These are the activations of a small network on made-up records, seen along a few directions, one row for each record.
Records have a field called SEDA. Each example row is followed by its value.
The largest differences between rows may come from other fields.
(in the rows, 500 means zero)
Strong random noise was added to every row along 17 fixed directions; ignore it. To show where, here is one row again and again, with new noise each time:
560; 511; 590; 532; 392; 370; 514; 504; 479; 424; 419; 462; 472; 421; 287; 528; 400; 316; 580; 448; 373; 405; 414; 537; 597; 381; 278; 403; 372; 706; 616; 490; 434
429; 340; 518; 498; 262; 490; 551; 401; 581; 487; 505; 478; 567; 325; 467; 466; 576; 558; 290; 401; 662; 490; 570; 372; 495; 444; 414; 457; 605; 432; 539; 575; 499
604; 484; 540; 505; 317; 479; 467; 643; 293; 706; 345; 557; 613; 254; 510; 506; 618; 477; 374; 497; 682; 319; 581; 416; 611; 549; 329; 477; 533; 285; 623; 570; 414
478; 628; 380; 510; 698; 404; 619; 494; 460; 349; 447; 367; 599; 582; 235; 513; 592; 387; 584; 260; 316; 634; 323; 655; 695; 517; 520; 456; 480; 542; 733; 415; 447
575; 551; 622; 318; 633; 498; 432; 462; 620; 422; 548; 651; 393; 338; 571; 491; 497; 704; 646; 569; 516; 357; 472; 505; 673; 599; 546; 354; 517; 433; 522; 301; 512
395; 490; 592; 682; 606; 476; 653; 325; 683; 435; 329; 507; 523; 521; 797; 384; 664; 310; 593; 425; 545; 541; 471; 412; 406; 473; 475; 402; 550; 590; 566; 580; 732
450; 415; 536; 521; 544; 340; 504; 522; 609; 420; 377; 462; 258; 512; 511; 384; 710; 526; 752; 561; 505; 527; 275; 524; 624; 350; 498; 543; 498; 747; 448; 661; 809
547; 399; 525; 620; 599; 384; 589; 528; 602; 451; 633; 558; 549; 248; 357; 390; 464; 451; 483; 181; 426; 629; 630; 680; 454; 545; 702; 410; 531; 607; 400; 530; 457
592; 400; 420; 461; 385; 514; 425; 625; 306; 561; 523; 437; 497; 557; 452; 557; 516; 616; 449; 655; 572; 466; 522; 534; 580; 505; 414; 775; 495; 376; 479; 497; 488
592; 610; 436; 550; 643; 600; 244; 355; 546; 639; 460; 398; 741; 573; 677; 595; 583; 544; 481; 569; 670; 717; 542; 619; 543; 568; 534; 311; 688; 391; 580; 440; 535
589; 475; 558; 522; 364; 346; 559; 485; 430; 458; 482; 480; 361; 451; 263; 598; 516; 416; 406; 110; 436; 545; 510; 542; 562; 457; 646; 507; 417; 588; 607; 536; 409
548; 626; 392; 526; 796; 497; 433; 602; 387; 681; 546; 427; 759; 489; 352; 674; 499; 342; 703; 490; 228; 336; 312; 704; 632; 553; 338; 385; 659; 452; 642; 400; 610
477; 557; 634; 443; 731; 498; 776; 436; 524; 264; 376; 565; 375; 596; 512; 292; 876; 541; 489; 372; 445; 380; 555; 280; 624; 629; 517; 414; 404; 270; 694; 564; 385
502; 549; 526; 593; 506; 610; 273; 474; 689; 530; 628; 446; 532; 688; 531; 527; 431; 507; 564; 672; 553; 742; 416; 603; 462; 425; 458; 294; 597; 728; 317; 489; 807
455; 450; 471; 261; 446; 363; 378; 570; 569; 453; 528; 547; 453; 166; 323; 487; 296; 703; 550; 557; 612; 517; 385; 655; 708; 510; 536; 485; 536; 623; 570; 237; 314
624; 460; 527; 525; 391; 536; 840; 339; 596; 454; 546; 566; 527; 683; 421; 403; 624; 359; 297; 153; 489; 527; 552; 623; 407; 545; 640; 393; 521; 382; 555; 484; 683
597; 468; 600; 553; 414; 431; 624; 562; 337; 528; 400; 469; 512; 462; 321; 463; 534; 400; 491; 381; 428; 375; 439; 538; 552; 508; 326; 406; 478; 553; 656; 514; 408
683; 666; 631; 665; 439; 572; 503; 679; 256; 624; 475; 564; 463; 605; 506; 632; 586; 392; 516; 311; 433; 450; 466; 451; 550; 589; 480; 409; 453; 457; 511; 533; 686
294; 534; 504; 532; 630; 415; 480; 790; 445; 657; 405; 625; 459; 253; 609; 411; 523; 392; 650; 611; 458; 363; 336; 393; 476; 497; 449; 513; 548; 659; 405; 614; 615

504; 448; 446; 355; 410; 411; 359; 295; 557; 425; 607; 371; 526; 494; 244; 685; 382; 483; 310; 369; 425; 561; 582; 496; 530; 377; 516; 499; 465; 516; 625; 482; 220  bop
522; 500; 389; 458; 496; 446; 534; 512; 445; 505; 481; 487; 588; 339; 402; 496; 478; 445; 576; 557; 315; 295; 463; 489; 489; 404; 344; 520; 465; 474; 451; 618; 414  davak
337; 470; 431; 426; 526; 552; 528; 537; 493; 571; 533; 468; 456; 671; 524; 533; 578; 570; 395; 490; 573; 578; 380; 469; 471; 548; 613; 604; 646; 468; 545; 448; 609  suk
518; 792; 418; 408; 539; 579; 631; 497; 436; 353; 415; 664; 653; 298; 665; 431; 469; 559; 619; 484; 398; 412; 258; 427; 610; 618; 437; 274; 477; 457; 488; 340; 580  nen
551; 380; 602; 575; 681; 649; 441; 558; 525; 622; 619; 574; 645; 564; 594; 374; 555; 436; 373; 813; 501; 308; 888; 393; 326; 595; 298; 487; 494; 247; 365; 647; 361  sedo
425; 398; 624; 636; 606; 333; 430; 595; 574; 703; 457; 540; 498; 232; 508; 438; 397; 238; 583; 449; 461; 461; 607; 545; 316; 407; 508; 420; 509; 740; 465; 661; 398  bip
500; 495; 646; 590; 365; 489; 753; 643; 525; 233; 463; 531; 441; 460; 319; 202; 564; 454; 601; 532; 460; 494; 439; 399; 603; 424; 219; 405; 287; 622; 476; 574; 585  bip
455; 508; 474; 533; 474; 600; 571; 515; 618; 436; 517; 510; 630; 668; 404; 304; 549; 395; 319; 627; 586; 609; 585; 511; 452; 520; 374; 374; 471; 478; 442; 547; 512  nen
646; 343; 492; 311; 557; 442; 510; 287; 594; 600; 628; 344; 556; 512; 159; 541; 645; 658; 526; 376; 396; 377; 437; 730; 598; 417; 482; 290; 722; 386; 687; 509; 469  gozu
448; 599; 482; 476; 616; 438; 391; 736; 571; 456; 723; 555; 381; 438; 175; 562; 701; 445; 648; 426; 186; 390; 351; 353; 706; 336; 440; 385; 435; 569; 279; 802; 866  bop
611; 479; 465; 306; 484; 381; 445; 490; 642; 721; 472; 630; 490; 304; 378; 543; 638; 412; 492; 437; 567; 264; 582; 610; 622; 422; 578; 425; 532; 275; 556; 589; 587  tume
484; 480; 579; 629; 277; 542; 542; 568; 625; 193; 593; 495; 529; 267; 424; 345; 528; 678; 512; 449; 669; 732; 638; 336; 671; 428; 385; 490; 350; 475; 401; 528; 558  gozu
521; 691; 601; 438; 542; 551; 573; 508; 431; 474; 358; 562; 348; 758; 518; 567; 608; 488; 450; 351; 588; 535; 425; 468; 625; 665; 638; 440; 446; 413; 737; 306; 487  gokas
421; 546; 274; 508; 415; 569; 587; 398; 453; 442; 561; 448; 803; 432; 512; 442; 264; 372; 326; 535; 343; 582; 546; 458; 210; 419; 411; 508; 459; 530; 365; 578; 256  tume
594; 623; 359; 503; 351; 579; 584; 460; 476; 504; 501; 576; 676; 387; 609; 440; 496; 486; 485; 460; 480; 524; 435; 500; 432; 455; 488; 397; 491; 432; 339; 583; 674  gato
384; 491; 526; 401; 450; 472; 256; 562; 447; 760; 330; 486; 411; 413; 573; 616; 569; 572; 449; 646; 709; 395; 484; 362; 518; 486; 489; 498; 616; 460; 601; 570; 358  davak
364; 567; 325; 503; 583; 443; 442; 359; 520; 361; 380; 374; 592; 471; 583; 553; 498; 499; 529; 494; 486; 665; 417; 456; 536; 453; 523; 590; 502; 566; 581; 492; 371  gokas
529; 516; 616; 646; 407; 589; 427; 592; 438; 417; 453; 430; 545; 538; 535; 409; 398; 541; 525; 706; 638; 641; 620; 437; 502; 512; 286; 512; 382; 556; 506; 446; 330  rida
332; 472; 508; 512; 327; 517; 536; 472; 536; 474; 463; 406; 438; 652; 398; 572; 367; 430; 415; 493; 542; 567; 426; 445; 421; 421; 427; 562; 492; 649; 596; 423; 437  saf
627; 502; 720; 653; 550; 390; 358; 569; 569; 446; 441; 609; 160; 429; 747; 572; 539; 438; 837; 552; 474; 396; 630; 382; 552; 397; 565; 695; 259; 603; 344; 631; 711  rida
630; 352; 565; 672; 390; 468; 632; 623; 253; 567; 410; 429; 522; 590; 422; 450; 405; 415; 471; 476; 538; 508; 550; 683; 434; 583; 388; 672; 470; 582; 585; 423; 375  gokas
679; 545; 588; 593; 601; 464; 337; 400; 486; 622; 377; 433; 572; 680; 633; 710; 527; 224; 563; 554; 577; 462; 687; 592; 603; 491; 413; 624; 402; 343; 755; 418; 536  gem
685; 539; 641; 529; 506; 548; 416; 397; 747; 418; 625; 530; 392; 690; 411; 648; 376; 449; 692; 528; 468; 469; 570; 694; 612; 462; 473; 424; 407; 525; 501; 281; 729  saf
640; 561; 506; 462; 592; 624; 503; 576; 475; 579; 756; 618; 481; 650; 458; 655; 511; 531; 507; 418; 345; 380; 540; 559; 514; 601; 617; 519; 528; 303; 368; 431; 771  fuv
693; 515; 463; 648; 389; 424; 388; 550; 278; 573; 471; 440; 524; 248; 555; 615; 505; 605; 573; 253; 509; 627; 544; 547; 521; 478; 651; 581; 499; 513; 432; 613; 446  rida
561; 645; 411; 384; 469; 604; 677; 555; 308; 363; 460; 544; 546; 714; 499; 398; 475; 465; 455; 677; 358; 396; 381; 438; 497; 548; 337; 576; 332; 408; 497; 437; 439  suk
425; 530; 446; 593; 521; 601; 510; 586; 466; 529; 557; 543; 579; 435; 664; 580; 431; 535; 526; 505; 516; 493; 566; 419; 434; 579; 530; 655; 536; 380; 419; 432; 556  davak
420; 585; 483; 515; 563; 343; 552; 604; 507; 410; 235; 586; 261; 492; 713; 318; 666; 458; 581; 437; 703; 754; 416; 488; 571; 508; 798; 673; 350; 647; 501; 560; 570  suk
722; 502; 522; 360; 517; 398; 282; 500; 341; 827; 382; 636; 335; 336; 772; 544; 543; 605; 636; 615; 512; 314; 398; 581; 399; 472; 687; 435; 583; 578; 325; 672; 577  fuv
428; 695; 562; 729; 297; 424; 257; 628; 423; 714; 284; 479; 320; 555; 686; 743; 483; 193; 595; 391; 569; 657; 342; 339; 424; 296; 560; 516; 413; 831; 439; 723; 797  dil
563; 606; 392; 479; 474; 577; 733; 505; 409; 318; 531; 529; 477; 683; 534; 393; 489; 562; 471; 380; 436; 672; 432; 550; 439; 571; 681; 625; 387; 454; 428; 420; 520  dil
728; 498; 473; 559; 587; 475; 265; 406; 545; 589; 637; 366; 659; 338; 335; 589; 633; 650; 579; 334; 482; 653; 604; 673; 624; 437; 578; 268; 631; 415; 476; 635; 504  gozu
602; 611; 592; 548; 614; 385; 342; 383; 589; 653; 316; 478; 482; 448; 550; 682; 474; 312; 723; 421; 496; 411; 421; 679; 610; 473; 510; 294; 553; 618; 704; 400; 550  famov
530; 496; 347; 444; 570; 533; 348; 421; 524; 588; 622; 441; 529; 731; 475; 711; 441; 453; 395; 508; 458; 569; 556; 627; 446; 506; 656; 667; 552; 427; 455; 455; 542  nen
355; 468; 678; 447; 404; 473; 440; 665; 578; 504; 490; 535; 325; 453; 312; 486; 452; 522; 447; 533; 645; 483; 542; 380; 588; 495; 434; 460; 449; 568; 606; 425; 353  dil
319; 697; 393; 232; 524; 588; 354; 289; 528; 306; 470; 385; 500; 706; 578; 512; 404; 682; 417; 723; 501; 726; 265; 330; 492; 443; 497; 381; 480; 632; 582; 385; 279  gem
209; 671; 491; 351; 698; 512; 557; 632; 791; 357; 367; 700; 416; 429; 655; 219; 580; 508; 582; 712; 739; 621; 483; 381; 619; 564; 606; 473; 387; 455; 518; 387; 520  gato
554; 543; 393; 350; 468; 482; 442; 533; 614; 389; 600; 543; 282; 597; 344; 389; 579; 697; 596; 590; 431; 587; 313; 596; 580; 395; 660; 422; 452; 661; 196; 638; 728  famov
508; 534; 629; 635; 792; 464; 452; 637; 483; 423; 521; 443; 481; 539; 355; 542; 611; 445; 738; 502; 348; 442; 518; 502; 710; 551; 349; 474; 447; 508; 616; 481; 533  sedo
470; 555; 346; 445; 402; 415; 757; 394; 437; 315; 244; 410; 602; 404; 481; 296; 604; 544; 580; 416; 539; 609; 234; 562; 599; 446; 434; 465; 479; 563; 668; 486; 455  gato
621; 495; 385; 433; 407; 486; 429; 399; 345; 409; 543; 381; 536; 419; 411; 643; 375; 680; 572; 501; 343; 450; 422; 533; 533; 442; 438; 582; 483; 516; 478; 466; 319  saf
351; 433; 525; 633; 459; 460; 473; 470; 618; 491; 490; 385; 552; 597; 442; 555; 400; 194; 478; 561; 468; 541; 586; 428; 396; 325; 312; 610; 410; 622; 566; 581; 497  bip
640; 410; 299; 551; 397; 478; 588; 449; 417; 421; 582; 458; 552; 472; 497; 454; 685; 618; 427; 323; 472; 638; 533; 553; 497; 443; 663; 680; 502; 386; 294; 726; 688  sedo
445; 420; 515; 410; 654; 377; 402; 445; 672; 521; 597; 501; 461; 495; 397; 598; 381; 287; 638; 640; 283; 291; 479; 559; 496; 349; 379; 549; 460; 624; 499; 509; 570  bop
612; 527; 474; 434; 548; 664; 281; 520; 525; 547; 731; 416; 666; 532; 322; 560; 441; 778; 550; 672; 498; 575; 461; 643; 600; 550; 385; 263; 670; 440; 417; 385; 531  tume
415; 371; 575; 680; 546; 394; 481; 576; 510; 470; 571; 478; 437; 251; 391; 538; 534; 474; 502; 279; 397; 454; 657; 374; 470; 475; 546; 543; 504; 568; 419; 695; 379  famov
631; 537; 364; 349; 158; 440; 644; 538; 495; 451; 540; 574; 520; 475; 215; 315; 489; 409; 327; 430; 464; 558; 383; 612; 506; 314; 486; 393; 348; 582; 348; 661; 620  gem
724; 748; 379; 512; 357; 532; 239; 659; 333; 602; 552; 550; 579; 534; 422; 727; 368; 378; 458; 494; 486; 613; 550; 587; 608; 457; 545; 542; 317; 447; 368; 508; 576  fuv

Here are new rows. What is SEDA for each?
177; 533; 481; 573; 891; 518; 506; 750; 717; 545; 704; 610; 531; 520; 375; 518; 635; 256; 485; 450; 355; 435; 656; 348; 519; 550; 562; 574; 510; 362; 435; 609; 668  sedo
492; 531; 432; 597; 364; 580; 565; 471; 609; 495; 420; 511; 673; 585; 632; 289; 460; 370; 484; 702; 638; 679; 431; 594; 386; 421; 350; 377; 496; 636; 364; 545; 740  fuv
653; 577; 582; 758; 580; 448; 358; 639; 152; 564; 472; 452; 566; 341; 484; 689; 394; 372; 594; 363; 243; 410; 601; 423; 457; 547; 389; 514; 399; 600; 469; 623; 251  gokas
566; 524; 536; 528; 735; 625; 505; 492; 398; 323; 604; 482; 463; 617; 674; 395; 591; 707; 571; 648; 365; 529; 660; 318; 406; 584; 527; 610; 395; 348; 350; 601; 335  bip
422; 472; 412; 411; 406; 533; 149; 472; 406; 748; 374; 290; 572; 644; 373; 647; 771; 581; 190; 652; 753; 568; 567; 327; 586; 434; 385; 442; 669; 324; 662; 745; 292  nen
521; 661; 553; 623; 491; 561; 350; 481; 469; 492; 492; 493; 572; 395; 531; 663; 538; 458; 459; 361; 465; 508; 639; 279; 523; 502; 462; 356; 449; 408; 501; 606; 399  davak
678; 437; 636; 670; 649; 466; 550; 540; 358; 628; 417; 509; 641; 285; 649; 477; 541; 475; 642; 387; 543; 418; 655; 610; 511; 645; 476; 495; 559; 358; 650; 435; 404  bip
663; 507; 525; 512; 486; 499; 444; 495; 352; 537; 557; 457; 506; 373; 320; 573; 607; 654; 468; 298; 374; 424; 569; 459; 532; 520; 528; 346; 542; 403; 478; 648; 311  saf
614; 454; 720; 647; 432; 390; 710; 642; 500; 424; 495; 651; 354; 372; 453; 430; 374; 258; 610; 324; 435; 377; 704; 521; 479; 485; 497; 651; 209; 535; 523; 456; 480  gozu
405; 559; 517; 508; 466; 530; 561; 660; 460; 420; 518; 577; 350; 559; 417; 362; 614; 545; 403; 460; 467; 570; 452; 329; 462; 510; 566; 446; 426; 593; 327; 679; 524  gokas
457; 621; 513; 746; 886; 491; 507; 613; 496; 602; 430; 505; 598; 574; 658; 574; 559; 222; 666; 375; 444; 586; 656; 569; 461; 623; 636; 619; 471; 404; 601; 476; 528  tume
338; 277; 543; 608; 435; 503; 602; 398; 562; 555; 353; 381; 583; 456; 685; 371; 675; 635; 482; 490; 816; 641; 376; 518; 497; 549; 443; 479; 793; 561; 660; 461; 691  sedo
612; 383; 629; 726; 465; 462; 524; 433; 485; 425; 534; 316; 549; 532; 275; 454; 519; 434; 543; 369; 363; 575; 559; 555; 443; 408; 318; 334; 497; 687; 517; 654; 406  dil
520; 480; 560; 365; 354; 406; 503; 457; 568; 577; 433; 600; 378; 363; 511; 565; 453; 420; 486; 460; 560; 307; 534; 459; 520; 416; 526; 550; 432; 451; 585; 475; 475  rida
351; 393; 615; 538; 856; 391; 519; 370; 619; 408; 458; 375; 462; 447; 402; 317; 696; 606; 551; 362; 433; 637; 489; 495; 466; 550; 599; 227; 655; 679; 626; 620; 239  fuv
741; 462; 569; 459; 535; 477; 438; 301; 277; 670; 471; 368; 471; 683; 554; 765; 470; 554; 597; 376; 371; 392; 336; 684; 480; 549; 536; 474; 659; 533; 709; 355; 519  bop
